A small network was trained on made-up records. Each row is its average activation on records with the value named, seen along a few directions.
Related values have similar rows: they may be neighbours, one step apart, or belong to one group.
In the rows, zero is written as 500.
Strong random noise was added to every row along 4 fixed directions; ignore it. To show where, here is one row again and again, with new noise each time:
| 662 | 245 | 469 | 433 | 655 | 636 | 531 | 584 | 644 | 516 | 486 | 161 | 658 | 575 | 520 |
| 460 | 500 | 504 | 465 | 482 | 634 | 541 | 444 | 559 | 578 | 390 | 680 | 413 | 322 | 532 |
| 649 | 628 | 450 | 547 | 295 | 489 | 541 | 553 | 475 | 490 | 432 | 455 | 427 | 458 | 582 |
| 375 | 384 | 419 | 538 | 306 | 276 | 401 | 305 | 291 | 531 | 596 | 460 | 342 | 763 | 624 |
| 580 | 669 | 443 | 627 | 332 | 451 | 642 | 571 | 625 | 428 | 332 | 430 | 394 | 440 | 633 |
| 809 | 583 | 489 | 380 | 283 | 665 | 398 | 568 | 280 | 614 | 557 | 548 | 517 | 368 | 460 |


Field Ref:
y13: | 661 | 784 | 482 | 621 | 318 | 268 | 516 | 621 | 489 | 313 | 488 | 512 | 448 | 596 | 612 |
y11: | 386 | 410 | 535 | 409 | 587 | 453 | 407 | 430 | 437 | 486 | 652 | 680 | 428 | 467 | 482 |
y7: | 156 | 623 | 449 | 701 | 348 | 233 | 577 | 395 | 484 | 508 | 347 | 634 | 305 | 563 | 588 |
y10: | 859 | 736 | 508 | 544 | 323 | 592 | 611 | 816 | 444 | 502 | 392 | 217 | 767 | 362 | 343 |
y8: | 660 | 616 | 530 | 401 | 249 | 609 | 387 | 523 | 115 | 666 | 544 | 633 | 615 | 354 | 300 |
y2: | 641 | 752 | 536 | 507 | 289 | 622 | 585 | 612 | 533 | 552 | 345 | 524 | 531 | 265 | 397 |
y12: | 655 | 604 | 611 | 375 | 684 | 837 | 385 | 532 | 496 | 442 | 602 | 841 | 618 | 288 | 326 |
y3: | 668 | 615 | 504 | 515 | 462 | 443 | 533 | 679 | 534 | 429 | 573 | 393 | 500 | 414 | 526 |
y5: | 355 | 645 | 450 | 707 | 402 | 264 | 598 | 500 | 600 | 455 | 388 | 349 | 355 | 571 | 578 |
y1: | 430 | 586 | 443 | 681 | 468 | 289 | 675 | 595 | 673 | 397 | 430 | 350 | 351 | 571 | 649 |
y6: | 754 | 648 | 561 | 330 | 506 | 607 | 264 | 492 | 229 | 437 | 856 | 614 | 628 | 660 | 353 |
y4: | 482 | 649 | 488 | 489 | 383 | 501 | 510 | 474 | 412 | 548 | 462 | 605 | 385 | 347 | 522 |
y9: | 524 | 514 | 572 | 437 | 643 | 586 | 393 | 484 | 455 | 473 | 554 | 759 | 578 | 448 | 453 |
The values of Ref form a line.
Question: A walk along Ref starts at y10 and steps to its neighbour y8. Put y7, y5, y4, y9 in the order it reaches them.
Answer: y7, y5, y4, y9
Question: List every value one step from y3, in the order listed.
Answer: y11, y1
Question: List every value one step from y6, in the order listed.
Answer: y12

Field Rak:
n5: | 832 | 707 | 518 | 370 | 191 | 684 | 366 | 601 |  93 | 653 | 548 | 579 | 602 | 388 | 299 |
n1: | 310 |  82 | 385 | 573 | 472 |  72 | 432 | 355 | 434 | 528 | 680 |  19 | 486 | 907 | 582 |
n9: | 449 | 457 | 498 | 549 | 798 | 622 | 778 | 645 | 917 | 455 | 314 | 402 | 383 | 324 | 676 |
n13: | 595 | 683 | 504 | 599 | 521 | 442 | 475 | 571 | 531 | 169 | 593 | 585 | 591 | 642 | 464 |
n6: | 197 | 440 | 520 | 517 | 482 | 533 | 420 | 283 | 367 | 605 | 432 | 698 | 435 | 549 | 400 |
n3: | 818 | 848 | 569 | 491 | 590 | 651 | 667 | 774 | 846 | 253 | 332 | 520 | 581 | 265 | 572 |
n8: | 682 | 618 | 708 | 273 | 847 | 966 | 468 | 651 | 796 | 447 | 410 | 932 | 644 |  79 | 283 |
n2: | 917 | 637 | 515 | 327 | 310 | 725 | 391 | 618 | 105 | 603 | 622 | 432 | 770 | 430 | 341 |
n7: | 538 | 401 | 604 | 167 | 498 | 979 | 352 | 410 | 309 | 821 | 546 | 917 | 613 |  72 | 251 |
n10: | 650 | 373 | 548 | 296 | 679 | 846 | 511 | 592 | 622 | 685 | 470 | 532 | 572 | 114 | 403 |
n4: | 709 | 740 | 489 | 625 | 193 | 553 | 590 | 670 | 425 | 598 | 337 | 381 | 655 | 383 | 376 |
n11: | 521 | 476 | 488 | 469 | 510 | 547 | 532 | 558 | 496 | 638 | 549 | 545 | 412 | 281 | 557 |
n12: | 822 | 704 | 455 | 566 | 429 | 461 | 473 | 689 | 520 | 438 | 520 | 459 | 416 | 482 | 624 |
The values of Rak form a line.
Question: List every value one step from n8, in the order listed.
Answer: n13, n3
Question: List every value one step from n6, in the order listed.
Answer: n5, n4
Question: List every value one step from n1, in the order listed.
Answer: n7, n10
